Each row below holds a small network's activations on one input, seen along a few directions.
In each table, some parts of the input vary, and every possible input appears once, in random order.
Descriptions start from the smaller parts, as in this example, which fits no table here: one of 8 places around a ring, together with either a single point or (one of 2 separate values, together with one of 4 places along a line) or one of 9 places around a ring.
Shared parts are said once, and a part with two or three values counts as separate values.
In the rows, zero is written as 128.

Other details of the inputs vary at random and push rows far along three fixed directions, the same in every table; ignore that.

Rows:
row 1: [164 132 138  66 157 118 215 105 129 101 179]
row 2: [158 126 135 206 101  93  75 205  62 193 175]
row 3: [ 95 108 147 148 113 146 105 138 123 132 132]
row 4: [106 106 136 149  64 119 163 134 137  94 117]
row 5: [108  98 133 149  64 121 164 133 137  96 116]
row 6: [160 159  82  73 205 162 113 126 139 133 120]
row 7: [124  99 171 169  67 109 138 181 111 110 153]
row 8: [157 143 150  89 175 133 231 109 126 117 156]
row 9: [153 143 123 213  99  95  76 213 107 198 189]
row 10: [187 161 130 164 148 109  87 173  81 213 182]
row 11: [128 121 141 104 137 118 161  93 131  91 137]
row 12: [180 184  56 102 197 138 108 145 119 184 153]
row 13: [193 143 146 112 148 104 212 159  95 127 178]
row 14: [124 142  77  96 167 162  62 109 105 121  76]
row 15: [112 101 155 156  83 116 157 133 128  88 106]
row 16: [115 135 108  83 147  86 119 113 131 154 116]
row 17: [125 154  96  83 160 174  52 103 133 132  92]
row 18: [108 127 111  93 154 141 105  74 132  95 101]
row 19: [178 150 107  71 171 138 173 140 103 128 153]
row 20: [ 75 135 115 153 132 153  52 108 122 136  85]
row 21: [ 75 140 116 152 130 151  51 110 122 132  86]
row 22: [115 105 159 168  99 118 154 138 164  90 110]
row 23: [117 133 150 113 145 140 174 107 133 103 125]
row 24: [101 102 149 141 104 151  91 103 148 103  79]
row 25: [105  83 166 150  93 110 146 108 134  90 133]
row 26: [140 125 132 125 147 130 173 120 159 100 111]
row 27: [117 120  99  82 141 164 112 109 127  93  86]
row 28: [142 145 128 169  93 117  86 159 115 179 159]
row 29: [124 112 138  93 131 128 161 100 136  94 145]
row 30: [131  94 166 201  91 104 142 169 142 127 141]
row 31: [107 152  75  86 175 122  67 128 158 155  58]
row 32: [151 154  77  74 195 137 114  79 109 141 130]
row 33: [175 136 110  94 156 127 235 123 160 118 154]
row 34: [116 102 167 163 104 122 150 143 162  84 113]
row 35: [ 85 107 108 127 120 146  34 107 122 121 109]
row 36: [127  98 175 183  85 112 135 185 146 115 155]
row 37: [ 97 126 107 140 122 147  44 128 109 113  75]
row 38: [ 82 120  85 138 105 136  45  95 128 132 107]
row 39: [145 130 155 107 133 138 164 106 144 103 118]
row 40: [118  88 164 165 106 125 153 140 160  90 111]
row 41: [158 133 135 202  84 103  74 190  93 216 190]
row 42: [ 94  95 175 159 101 132 158 122 136 102 121]
row 43: [167 140 134  83 161 106 221  92 127 106 167]
row 44: [104 153  60  93 151 145  62  78 125 135 108]
row 45: [146 128 138 184 134 115  82 181 116 159 148]
row 46: [146 138 126  97 147 154 111 120 131 135 126]
row 47: [149 151 123  88 152 132 240 105 137 128 163]
row 48: [146 128 144 205 107  78  66 178  71 196 200]
row 49: [120 120 103  96 159 166 110 114 162  98  88]
row 50: [111 155  90  74 158 127  63 107 145 167  61]
row 51: [145 125 154 108 135 139 165 104 144 106 116]
row 52: [ 64 127 122 144  91 148 108 103 149 109  96]
row 53: [ 94  98 155 128  74  80 163 150 145 111  88]
row 54: [162 137 118  59 170 163 162  97 142 119 123]
row 55: [ 95 105 143 147  68 105 153 107 147  96 142]
row 56: [182 176 124 117 181  68 157 195  79 249 204]
row 57: [ 88  98 175 147  93 138 157 131 142  99 131]
row 58: [191 149 138 113 129 111 216 138 127 159 189]
row 59: [164 178  84 102 211 145 111 123  86 193 153]
row 60: [100 106 142 146 100 147  95  98 150 109  77]
row 61: [141 159  93 133 152 134 116 140  99 191 167]
row 62: [131 136 109 104 108 129 179 118 134  97 120]
row 63: [ 88 103 176 145  91 136 155 133 142  96 132]
row 64: [112 106 155 154  81 115 156 134 129  85 108]
row 65: [103 137 120 145 117 149  41 108 133 132  79]
Description of these inputs: one of 5 separate values, together with either a single point or (one of 3 separate values, together with one of 4 places along a line).
The inputs of row 21 and row 43 match in every part but the choice among 5 separate values. If row 47 is changed in the same way as row 21 into row 43, which row does it become? -> row 44
Which other rows does row 16 become when the choice among 5 separate values takes its other values? List them by row number. -> row 31, row 50, row 53, row 56
Which other rows does row 24 become when the choice among 3 separate values takes its other values? List them by row number. -> row 39, row 51
Which other rows does row 36 become when the choice among 3 separate values takes its other values? List them by row number. -> row 6, row 49
Which other rows does row 1 become when the choice among 5 separate values takes its other values? List them by row number. -> row 7, row 17, row 36, row 63

Rows:
row 66: [190 165 103 131 147 121 164 189 105 191 191]
row 67: [129 129 133 159  99 143 111 158 100 137 166]
row 68: [ 90 106 128 132 107 151  35 115 131 113 107]
row 69: [125 151  69  84 164 138  92  72 109 136 108]
row 70: [104 125 134 112 158 138 156  89 133 112 114]
row 71: [172 124 144 118 132  99 170 166 139 162 176]
row 72: [101 116 135 100  91 137 139  71 134  89 106]
row 73: [103  95 167 158  42  90 171 136 152 121 128]
row 74: [151 149  92  88 181 123 119 118 140 135 133]
row 75: [145 156  86 124 152 135 128 140 125 133 139]
row 76: [124 118 147 157 118 131 124 134 153  96  96]
row 77: [117 118 139 175  73  80 125 142 122 145 145]
row 78: [107 113 169  94 123 128 240  98 180  97 103]
row 79: [113 113 132  67 135 116 186 126 126  72  70]
row 80: [152 168 107  78 202 124 189 107 132 144 140]
row 81: [120  94 146 168 108 107  92 148 122 130 157]
row 82: [110 159 113 119 166 156  53 118  92 170 131]
row 83: [146 149 117 129 158 168  45 131 101 145 115]
row 84: [108 109 130 132 135 162 104  93 149  74  70]
row 85: [115 110 156 194  85 132  61 171 141 148  92]
row 86: [167 120 142 167 115 109 187 167 102 138 197]
What is each input in this table made of? -> either a single point or (one of 4 places along a line, together with one of 5 separate values)
Which other rows does row 68 become when the choice among 5 separate values takes its other values? List them by row number. -> row 67, row 72, row 82, row 83
Which other rows does row 73 become when the place on the line of 4 takes its other values? List them by row number. -> row 69, row 72, row 77
